A small network was trained on made-up records. Each row is its average activation on records with the value named, seen along a few directions.
Values that are neighbours, or in one group, have similar rows; names and order tell nothing.
In the rows, zero is written as 500.
Strong random noise was added to every row along 2 fixed directions; ignore it. To show where, here is one row again and again, with new noise each time:
[637 409 588 549 571 587 352 500 521 345 401 339]
[469 455 584 522 623 480 483 618 598 440 524 597]
[576 553 587 386 410 496 465 377 491 303 337 689]
[560 421 586 548 608 542 408 566 560 395 466 439]


Values of S:
s6: [417 725 543 312 102 465 691 298 414 394 238 668]
s12: [574 461 359 458 354 481 362 559 447 456 520 436]
s2: [857 398 408 377 275 676 660 436 270 673 390 182]
s7: [572 540 407 593 225 493 626 332 418 636 431 714]
s5: [436 533 594 508 551 272 551 396 413 567 472 700]
s11: [675 752 448 554 523 357 476 214 469 460 569 592]
s10: [621 166 305 425 484 757 437 657 447 572 448 178]
s3: [676 587 600 410 497 507 199 153 515 398 398 462]
s9: [290 728 563 446 324 317 622 462 510 389 393 689]
s8: [570 474 535 544 521 636 240 410 411 297 338 428]
s1: [602 418 391 271 367 814 560 443 276 441 323  91]
s4: [231 619 526 680 692 421 504 458 684 532 803 522]
A value of S combines one of 4 hidden first parts with one of 3 second parts; all combinations occur once.
Question: Changing only the second part turns s1 into s2. s6 has the same second part as s1; what does that change turn s6 into?
Answer: s7
Question: Changing only the second part turns s9 into s8. s4 has the same second part as s9; what does that change turn s4 into?
Answer: s3

Values of V:
v11: [320 250 423 642 602 643 540 693 536 716 588  50]
v9: [386 645 525 469 685 377 462 654 813 659 757 850]
v12: [489 602 416 530 531 386 554 253 557 612 471 588]
v4: [493 369 421 338 534 569 677 580 528 691 563 558]
v5: [485 578 529 629 449 481 505 335 503 482 440 188]
v2: [294 527 651 549 709 455 406 721 660 399 677 450]
v3: [466 473 505 447 302 482 524 515 386 400 455 858]
v10: [490 418 373 456 588 488 663 663 355 653 397 508]
v1: [515 606 453 675 627 271 540 566 416 625 596 540]
v6: [740 510 659 626 480 531 267 521 419 374 456 365]
v7: [611 479 599 366 340 598 468 395 409 101 380 338]
v8: [602 369 443 504 482 732 374 453 561 476 478 460]
A value of V combines one of 4 hidden first parts with one of 3 second parts; all combinations occur once.
Question: Changing only the second part turns v12 into v1. v9 has the same second part as v12; what does that change turn v9 into?
Answer: v6
Question: Changing only the second part turns v4 into v10. v8 has the same second part as v4; what does that change turn v8 into?
Answer: v3

Values of P:
p8: [558 505 544 630 546 507 427 334 320 496 444 133]
p2: [631 497 416 344 247 618 645 193 405 608 248 404]
p9: [718 337 363 473 404 700 456 417 343 457 294 130]
p4: [670 365 636 650 519 714 228 494 558 287 381 120]
p3: [527 353 566 653 630 681 366 796 519 340 522  40]
p1: [575 630 504 453 573 370 373 420 521 439 587 626]
p5: [627 675 468 402 362 450 346 335 479 301 489 690]
p7: [597 532 548 606 571 402 420 397 548 606 506 388]
p6: [538 329 478 467 383 664 495 477 383 449 351 483]
The values of P form a ring.
Question: List every value one step from p9, in the order listed.
Answer: p2, p6
Question: List every value one step from p4, in the order listed.
Answer: p3, p5
